Each row below holds a small network's activations on one record, seen along a few directions.
Each row is followed by the record's values for the fields RUKI, FUPAK, SIMU, ZIZUM, VEKA.
The largest differences between rows may come from other fields.
(in the rows, 500 means zero)
Strong random noise was added to every row along 9 fixed directions; ignore it. To show where, here is one row again and again, with new noise each time:
[262 679 638 324 730 542 341 344 870 904 750 464 532 330 604 340 420 231
 522 170 821 505 646 248 501 196]
[610 485 708 423 361 435 458 719 380 472 656 460 543 598 364 460 328 481
 421 671 622 422 568 384 627 439]
[368 521 694 456 502 333 405 660 510 534 408 396 367 417 563 348 526 486
 303 552 735 238 690 418 557 203]
[512 172 473 649 169 259 574 662 369 240 366 322 274 633 505 723 567 456
 619 710 282 441 478 725 524 719]
[542 459 460 466 448 470 518 594 517 372 476 513 443 441 517 609 496 537
 490 494 363 359 524 497 490 595]
[721 355 163 186 274 484 721 422 783 260 581 669 598 481 630 395 548 195
 354 257 291 325 613 470 431 870]
[449 621 345 299 737 734 497 392 649 585 406 751 573 439 515 439 507 322
 461 243 620 499 502 336 360 341]
[536 490 529 687 495 582 465 526 528 502 539 517 443 410 461 837 411 738
 751 534 157 473 403 603 474 748]
[543 547 322 315 650 621 542 527 612 536 445 586 558 515 512 342 526 321
 309 321 721 543 551 462 339 372]
[400 564 538 571 686 431 397 710 488 538 458 278 343 379 527 587 533 650
 410 488 628 474 537 561 419 315]
[495 542 608 415 527 428 392 640 576 537 743 328 493 394 529 524 435 535
 444 448 548 448 540 395 573 469]

[515 602 294 555 626 549 686 475 608 475 352 572 415 409 464 663 450 460
 574 398 415 480 633 580 254 501]  (RUKI dizap; FUPAK pep; SIMU dul; ZIZUM koz; VEKA pud)
[581 573 617 670 538 612 550 471 539 559 472 511 576 360 479 471 473 801
 372 536 435 331 597 547 481 534]  (RUKI dizap; FUPAK pep; SIMU dul; ZIZUM moz; VEKA vib)
[556 316 568 646 325 615 524 332 600 676 478 529 635 674 594 344 503 457
 621 506 490 624 398 642 496 656]  (RUKI pume; FUPAK pizek; SIMU malad; ZIZUM koz; VEKA vib)
[473 555 660 508 415 427 523 334 704 746 416 735 538 478 533 175 448 412
 422 518 597 251 781 497 476 342]  (RUKI dizap; FUPAK pizek; SIMU dul; ZIZUM koz; VEKA pud)
[533 594 388 308 830 444 355 472 559 399 553 445 422 299 704 531 689 504
 454 250 387 447 447 368 462 497]  (RUKI pume; FUPAK pep; SIMU malad; ZIZUM moz; VEKA vib)
[357 432 481 550 529 498 417 492 549 557 644 195 416 396 592 593 573 500
 573 370 547 750 329 531 531 488]  (RUKI dizap; FUPAK pep; SIMU dul; ZIZUM moz; VEKA fote)
[373 526 573 380 514 447 418 690 212 252 463 376 449 436 480 615 506 525
 388 541 525 412 390 278 625 364]  (RUKI pume; FUPAK pizek; SIMU dul; ZIZUM moz; VEKA fote)
[439 671 376 493 531 490 730 533 669 320 573 488 446 240 454 855 289 507
 643 275 335 336 684 453 364 698]  (RUKI dizap; FUPAK pep; SIMU malad; ZIZUM moz; VEKA fote)
[553 590 640 522 436 472 380 579 404 441 626 499 434 450 410 727 377 656
 674 644 317 483 490 446 675 710]  (RUKI dizap; FUPAK pep; SIMU malad; ZIZUM moz; VEKA fote)
[180 646 689 428 427 398 525 256 756 767 424 663 377 417 521 382 339 202
 615 378 728 276 827 295 582 295]  (RUKI dizap; FUPAK pizek; SIMU dul; ZIZUM moz; VEKA fote)
[531 399 486 470 223 641 624 473 463 397 690 600 617 676 357 702 320 383
 799 543 299 642 392 384 602 773]  (RUKI dizap; FUPAK pizek; SIMU dul; ZIZUM koz; VEKA fote)
[433 497 480 574 482 597 637 392 544 504 434 606 425 583 348 821 302 239
 879 391 455 735 498 467 434 579]  (RUKI dizap; FUPAK pep; SIMU malad; ZIZUM moz; VEKA fote)
[552 361 345 336 490 610 457 388 553 369 333 628 587 576 724 330 738 246
 396 356 447 650 308 402 575 543]  (RUKI pume; FUPAK pep; SIMU malad; ZIZUM koz; VEKA pud)
[582 613 555 390 610 603 376 433 447 616 455 733 564 629 479 258 527 377
 403 530 637 629 498 451 587 373]  (RUKI dizap; FUPAK pep; SIMU dul; ZIZUM moz; VEKA pud)
[461 358 474 358 381 621 466 245 378 399 355 906 580 695 406 510 591 356
 654 613 308 420 285 352 622 514]  (RUKI pume; FUPAK pizek; SIMU dul; ZIZUM moz; VEKA vib)
[585 386 358 587 429 457 707 495 511 375 244 477 449 594 554 404 539 342
 413 443 517 579 585 644 382 557]  (RUKI dizap; FUPAK pep; SIMU dul; ZIZUM moz; VEKA pud)
[549 497 475 490 378 438 665 569 384 373 210 680 407 622 478 540 403 291
 530 580 556 442 631 508 533 479]  (RUKI pume; FUPAK pep; SIMU malad; ZIZUM koz; VEKA pud)
[479 533 384 356 672 435 441 427 644 568 747 455 445 364 526 649 520 333
 640 203 379 567 522 381 411 563]  (RUKI pume; FUPAK pizek; SIMU dul; ZIZUM koz; VEKA fote)
[631 631 668 512 438 695 424 568 412 607 761 488 732 511 401 495 305 758
 497 535 552 618 371 358 647 546]  (RUKI dizap; FUPAK pizek; SIMU dul; ZIZUM koz; VEKA vib)
[483 469 649 581 614 441 367 424 589 730 617 276 464 509 665 417 524 456
 560 409 644 768 395 560 523 479]  (RUKI pume; FUPAK pep; SIMU malad; ZIZUM moz; VEKA vib)
[401 453 245 356 581 222 592 530 697 456 632 189 285 494 603 668 598 145
 485 240 598 671 612 564 364 494]  (RUKI pume; FUPAK pizek; SIMU dul; ZIZUM koz; VEKA vib)
[448 335 598 849 470 531 553 449 507 759 538 346 488 596 282 550 411 629
 628 691 594 603 568 769 280 461]  (RUKI dizap; FUPAK pizek; SIMU dul; ZIZUM moz; VEKA fote)
[282 418 699 426 237 385 406 486 551 527 637 389 435 559 607 467 489 222
 602 531 653 587 495 430 733 465]  (RUKI dizap; FUPAK pep; SIMU malad; ZIZUM koz; VEKA fote)
[496 475 667 662 436 229 369 636 398 545 457 442 281 578 483 408 538 564
 415 712 557 336 654 675 610 399]  (RUKI pume; FUPAK pizek; SIMU dul; ZIZUM moz; VEKA pud)
[588 615 527 572 569 506 563 597 595 603 699 379 515 486 456 610 309 451
 625 437 560 668 596 501 410 522]  (RUKI dizap; FUPAK pep; SIMU malad; ZIZUM koz; VEKA pud)
[713 417 571 660 472 439 625 467 430 530 427 502 532 505 398 451 389 510
 559 564 361 384 647 659 343 545]  (RUKI dizap; FUPAK pep; SIMU dul; ZIZUM moz; VEKA pud)
[724 355 316 492 372 591 480 399 544 282 387 589 538 494 690 428 752 604
 442 469 156 461 356 661 508 863]  (RUKI dizap; FUPAK pep; SIMU malad; ZIZUM moz; VEKA vib)
[586 623 626 556 552 701 596 382 660 661 448 790 641 387 421 509 340 525
 624 400 363 390 575 405 433 577]  (RUKI pume; FUPAK pep; SIMU malad; ZIZUM koz; VEKA fote)
[366 757 802 632 792 614 349 595 384 689 513 525 504 431 396 575 309 677
 639 567 672 510 479 303 592 181]  (RUKI pume; FUPAK pep; SIMU malad; ZIZUM moz; VEKA pud)
[531 286 191 437 424 538 734 342 571 457 372 549 480 686 551 408 653 131
 542 333 567 730 429 660 292 528]  (RUKI dizap; FUPAK pep; SIMU dul; ZIZUM koz; VEKA vib)
[231 366 449 275 384 634 367 172 500 509 481 801 648 611 573 265 678 126
 482 437 655 478 366 238 660 272]  (RUKI dizap; FUPAK pizek; SIMU dul; ZIZUM moz; VEKA pud)
[410 404 304 493 607 366 501 375 805 664 594 295 399 383 629 375 665 424
 392 312 538 535 549 731 307 551]  (RUKI pume; FUPAK pizek; SIMU dul; ZIZUM moz; VEKA fote)
[554 390 341 614 590 518 556 441 407 409 392 528 442 497 439 737 477 588
 643 521 230 497 407 633 344 597]  (RUKI pume; FUPAK pizek; SIMU dul; ZIZUM moz; VEKA pud)
[478 714 292 351 587 666 680 578 534 422 343 720 513 498 358 544 400 380
 402 340 666 526 637 400 377 390]  (RUKI dizap; FUPAK pizek; SIMU dul; ZIZUM koz; VEKA fote)
[635 454 637 485 382 483 335 488 446 474 624 490 549 562 530 406 500 468
 541 608 416 528 456 436 679 602]  (RUKI dizap; FUPAK pep; SIMU malad; ZIZUM moz; VEKA pud)
[612 505 565 298 624 589 374 551 254 301 283 737 575 559 519 344 611 431
 330 598 497 413 348 246 612 291]  (RUKI pume; FUPAK pep; SIMU malad; ZIZUM moz; VEKA pud)
[590 546 658 616 651 642 335 363 643 786 647 541 603 429 612 444 455 604
 560 411 365 610 408 475 506 536]  (RUKI pume; FUPAK pizek; SIMU dul; ZIZUM koz; VEKA pud)
[700 323 418 615 288 783 582 440 299 463 179 744 636 830 408 394 559 442
 514 668 563 785 252 686 464 581]  (RUKI dizap; FUPAK pep; SIMU malad; ZIZUM koz; VEKA vib)

Which values does each new row have?
[472 398 664 594 482 546 428 393 482 532 366 345 501 393 737 450 620 558
 535 409 379 519 374 401 542 481]  (RUKI dizap; FUPAK pep; SIMU dul; ZIZUM koz; VEKA vib)
[537 555 253 523 463 410 632 599 672 422 354 501 289 423 573 617 511 523
 415 456 438 366 701 741 353 709]  (RUKI pume; FUPAK pizek; SIMU malad; ZIZUM koz; VEKA fote)
[530 294 579 604 477 377 296 593 347 410 522 309 402 610 573 570 610 559
 528 650 404 653 297 580 609 516]  (RUKI pume; FUPAK pizek; SIMU malad; ZIZUM moz; VEKA pud)
[576 422 618 609 611 598 290 409 336 607 431 619 549 554 539 468 670 740
 585 610 268 542 255 599 509 516]  (RUKI pume; FUPAK pizek; SIMU dul; ZIZUM koz; VEKA vib)
[369 453 275 362 436 336 597 532 410 213 455 433 296 518 494 766 546 281
 615 381 473 475 504 373 497 483]  (RUKI dizap; FUPAK pizek; SIMU dul; ZIZUM moz; VEKA vib)
[573 565 653 430 464 381 529 597 493 450 590 477 607 507 426 381 385 501
 304 532 642 299 649 416 508 431]  (RUKI pume; FUPAK pizek; SIMU malad; ZIZUM moz; VEKA vib)
[580 538 573 622 646 549 316 366 566 706 418 647 477 464 666 447 604 559
 601 457 332 616 410 644 537 607]  (RUKI pume; FUPAK pep; SIMU malad; ZIZUM koz; VEKA pud)
[449 856 409 499 709 694 490 462 499 515 307 898 445 443 347 683 372 659
 567 527 423 397 574 406 479 452]  (RUKI dizap; FUPAK pizek; SIMU dul; ZIZUM moz; VEKA pud)
[623 576 786 692 599 525 317 559 560 737 534 397 551 393 642 251 489 809
 300 553 523 463 554 568 501 393]  (RUKI dizap; FUPAK pizek; SIMU dul; ZIZUM koz; VEKA pud)
[501 493 697 659 433 498 372 621 353 560 262 383 439 549 639 239 694 770
 267 742 642 519 405 624 607 381]  (RUKI dizap; FUPAK pep; SIMU dul; ZIZUM koz; VEKA vib)
[319 348 486 132 400 512 430 265 508 307 488 728 579 554 624 364 604  70
 544 344 472 379 429  72 711 297]  (RUKI dizap; FUPAK pizek; SIMU dul; ZIZUM moz; VEKA pud)
[441 702 459 514 664 628 602 419 568 537 479 611 509 305 383 784 338 479
 747 372 341 412 570 313 375 426]  (RUKI dizap; FUPAK pep; SIMU dul; ZIZUM koz; VEKA pud)
[328 490 240 386 554 228 483 582 575 274 575 164 236 246 703 829 610 395
 565 233 380 478 544 389 465 507]  (RUKI dizap; FUPAK pizek; SIMU dul; ZIZUM koz; VEKA pud)
[690 627 632 455 676 494 394 651 330 487 675 486 536 396 493 446 448 689
 433 539 415 412 511 373 512 411]  (RUKI dizap; FUPAK pep; SIMU dul; ZIZUM koz; VEKA pud)
[409 453 488 452 355 473 445 572 367 266 381 464 465 396 611 593 598 657
 411 545 333 414 379 458 614 613]  (RUKI dizap; FUPAK pizek; SIMU dul; ZIZUM koz; VEKA fote)
[606 557 394 385 278 595 595 573 426 376 558 686 590 716 293 539 364 403
 414 640 519 622 478 547 559 723]  (RUKI dizap; FUPAK pizek; SIMU dul; ZIZUM moz; VEKA fote)
[689 369 534 436 424 584 444 714 304 499 815 227 827 536 432 208 534 826
 145 658 680 642 357 525 532 524]  (RUKI dizap; FUPAK pizek; SIMU dul; ZIZUM koz; VEKA fote)
[564 559 459 377 524 776 434 275 544 560 494 926 662 607 511 510 441 384
 669 413 338 686 352 321 565 586]  (RUKI dizap; FUPAK pizek; SIMU dul; ZIZUM koz; VEKA pud)
[461 509 507 618 441 538 597 550 580 584 463 344 475 410 504 420 503 553
 447 477 561 445 578 586 424 478]  (RUKI dizap; FUPAK pep; SIMU dul; ZIZUM koz; VEKA fote)
